Each row below holds a small network's activations on one input, seen along a few directions.
Each table varies a few parts of the input and shows all the possible inputs, shuffled.
A made-up example of a description, with smaller parts first: one of 4 places along a line, together with either a single point or one of 11 places along a line or (one of 2 separate values, together with one of 8 places around a ring).
Shared parts are said once, and a part with two or three values counts as separate values.
In the rows, 128 means zero.

Other details of the inputs shift rows strongly along two fixed directions, in all tables alike. That doesn't count.

Rows:
r1: [130 148 133 111 128 122 128 138 140 126 137 124]
r2: [114 115 138 145 136 137 130 134 111 125 107 128]
r3: [127 107 146 128 139 137 135 133 120 131 104 132]
r4: [119 127 133 141 128 153 122 126 125 128 103 132]
r5: [132 150 117 123 124 123 124 127 142 120 133 124]
r6: [123 121 135 145 124 153 114 131 121 127 109 125]
r7: [129  98 131 146 126 142 122 132 123 132 113 132]
r8: [122 102 140 131 139 138 134 135 124 141 114 137]
r9: [128 118 126 151 129 151 120 134 115 131 112 130]
r10: [132 146 108 127 124 122 129 132 139 128 140 129]
r11: [122 133 118 129 129 108 128 140 138 128 147 129]
r12: [137 153 123 125 123 119 131 128 136 134 138 130]
r13: [137 132 119 118 123 111 127 125 140 117 133 129]
r14: [135 137 137 114 117 111 126 121 143 127 136 129]
r15: [127 113 148 136 129 139 129 117 123 134 104 132]
r16: [141 124 120 126 121 112 122 131 138 118 144 128]
r17: [138 130 117 122 125 112 129 126 140 119 138 135]
r18: [121 131 145 139 126 151 125 123 122 139 105 131]
r19: [114 112 136 150 138 139 131 135 111 127 110 135]
r20: [119 121 121 147 132 152 126 131 125 140 110 137]
r21: [128 121 128 147 127 149 118 134 117 128 108 124]
r22: [128 103 139 142 127 143 118 125 124 122 108 126]
r23: [136 139 110 131 120 122 120 137 135 127 146 123]
r24: [121 125 133 145 130 150 130 127 122 151 112 135]
r25: [ 93 127 114  96 141 145 143  57  36 107 181  85]
r26: [126 140 129 126 127 109 126 137 140 115 137 123]
r27: [135 147 125 118 133 119 135 141 136 129 139 128]
r28: [134 150 113 123 124 121 126 130 137 122 133 125]
r29: [124 125 125 147 133 151 128 130 120 132 106 137]
r30: [132 132 125 115 120 114 122 123 145 116 135 130]
r31: [135 155 129 121 122 120 127 124 140 131 134 122]
r32: [124 135 118 130 127 108 130 142 136 124 144 128]
r33: [129 111 143 140 131 139 133 121 119 138 107 139]
r34: [133 138 109 130 121 123 117 136 136 131 148 124]
r35: [123 126 134 146 129 150 133 128 119 148 108 134]
r36: [135 132 122 117 123 113 125 123 144 115 134 128]
r37: [133 149 131 113 132 120 131 138 140 125 135 121]
r38: [131 103 136 143 126 140 120 129 122 124 108 128]
r39: [132 144 122 118 131 119 136 142 137 134 141 127]
r40: [135 128 114 121 123 112 130 127 142 124 140 133]
r41: [125 125 140 133 139 147 134 138 118 135 104 128]
r42: [138 132 126 120 120 110 133 126 141 135 140 132]
r43: [140 137 131 117 120 108 130 123 139 128 133 128]
r44: [133 127 114 121 124 113 126 127 145 128 141 134]
r45: [ 91 108 122  81 152 132 165  61  36 118 184  99]
r46: [125 107 150 128 139 140 132 130 123 129 104 131]
r47: [139 129 130 113 133 108 135 137 138 124 140 132]
r48: [126 103 141 140 123 143 116 126 125 123 110 129]
r49: [122 140 131 124 124 110 123 137 139 115 139 125]
r50: [129 142 121 118 132 120 133 141 139 138 144 128]
r51: [124 108 138 139 129 139 130 122 125 146 113 139]
r52: [137 154 125 122 121 118 129 128 136 133 133 124]
r53: [136 120 116 125 121 113 119 131 141 126 148 126]
r54: [133 131 138 106 127 111 129 134 143 121 137 128]
Each input here is: one of 6 places along a line, together with either a single point or (one of 2 separate values, together with one of 4 places along a line).
The inputs of r42 and r33 match in every part but the place on the line of 6. If r32 is changed in the same way as r42 into r33, which row does it become? -> r19
A walk changes only the place on the line of 6. It starts at r20 and steps to r10. List the rest of the walk in order. -> r29, r28, r5, r4
Change only the place on the line of 4 in r4. List by row number the other rows that result. -> r1, r6, r18
List by row number the other rows that have the place on the line of 6 in common with r8. -> r11, r20, r24, r34, r44, r50, r51, r53
Change only the choice among 2 separate values in r18. List by row number the other rows that result. -> r14
Change only the place on the line of 4 in r36. List by row number the other rows that result. -> r15, r22, r46
List by row number the other rows that have the place on the line of 6 in common with r3. -> r2, r13, r21, r28, r38, r41, r43, r52

Rows:
r55: [152 164 130  63 114  81 137  97 144 124 187 110]
r56: [117 113 163 127 134 136 134 118 116 119  97 130]
r57: [118  99 157 138 146 129 139 155 129 131 101 142]
r58: [123 117 121 153 123 158 124 121 112 144 115 137]
r59: [116 130 130 145 131 160 121 137 104 130 104 117]
r60: [173 140 139 112 117  83 124 185 211 152 134 147]
r61: [100 128 111 116 136 148 136  71  47 126 174 100]
r62: [120 140 138 149 140 159 127 147 127 136  93 135]
r63: [137 172  85  96 111  87 136 105 136 122 197 119]
r64: [139 177  97 102 116  93 123 123 136 114 194  97]
r65: [126  73 132 151 130 137 112 148 131 123 111 136]
r66: [111 135 130 142 141 153 136 126 114 142 101 136]
r67: [127  82 135 147 140 126 136 141 131 127  99 150]
r68: [163 173 106 141 107  92 116 177 219 143 120 154]
r69: [129  91 140 147 118 145 103 123 134 112 100 128]
r70: [ 91 143 119 102 147 155 148  83  48 113 164  94]
r71: [134 100 144 144 126 133 125 118 136 117  85 144]
Describe the family of inputs behind these rows. -> either (one of 2 separate values, together with one of 4 places along a line) or one of 9 places around a ring
A walk changes only the place on the ring of 9. It starts at r68 and steps to r66. List the rest of the walk in order. -> r62, r70, r59, r64, r61, r58, r63
Change only the choice among 2 separate values in r55. List by row number the other rows that result. -> r60

Rows:
r72: [128 134 121 124 128 120 134 127 128 131 140 128]
r73: [129 132 131 115 131 120 133 129 129 126 136 125]
r74: [128 133 129 119 129 120 130 130 128 127 141 123]
r75: [128 136 114 127 124 129 124 124 127 125 139 125]
r76: [117 117 135 151 129 152 122 125 114 131 102 129]
r77: [123 121 132 138 131 136 130 132 123 137 119 133]
r78: [128 113 135 134 131 134 128 131 130 126 109 135]
r79: [120 112 138 141 138 148 134 127 117 138 102 137]
r80: [130 128 120 124 127 117 130 124 131 124 137 130]
r81: [127 127 121 125 125 117 127 124 126 123 142 126]
r82: [120 112 136 144 136 148 134 128 117 140 104 137]
r83: [132 143 117 122 128 131 127 130 125 130 141 120]
r84: [128 126 127 120 127 118 126 127 128 120 141 122]
r85: [128 144 116 126 126 131 128 127 128 132 139 126]
r86: [119 126 143 143 134 154 129 126 116 133  96 131]
r87: [120 110 145 138 137 149 130 132 116 135 105 130]
r88: [136 133 132 115 121 121 128 117 132 133 138 125]
r89: [121 151 119 118 125 121 131 115 117 125 151 116]
r90: [129 127 123 122 129 118 131 122 130 122 134 130]
r91: [129 133 128 116 131 120 135 126 130 127 134 128]
r92: [129 136 113 112 124 107 132 117 125 119 159 122]
r93: [127 134 127 122 128 119 130 130 128 129 143 125]
r94: [119 103 139 146 133 146 125 129 115 131 107 132]
r95: [175 151 121 157 105 108  96 202 226 135  97 151]
r96: [119 119 140 144 132 153 126 122 114 126  97 130]
r97: [130 125 129 117 128 118 128 127 130 119 135 125]
r98: [130 126 128 117 127 118 127 127 129 119 139 122]
r99: [136 133 124 106 118 110 128 107 128 121 155 119]
The inputs of r76 and r89 match in every part but one. If r95 is changed in the same way as r76 into r89, which row does it become? -> r83
Describe the family of inputs behind these rows. -> one of 2 separate values, together with either a single point or one of 4 places along a line or one of 9 places around a ring
Change only the place on the ring of 9 in r80. List by row number the other rows that result. -> r78, r81, r84, r90, r92, r94, r97, r98
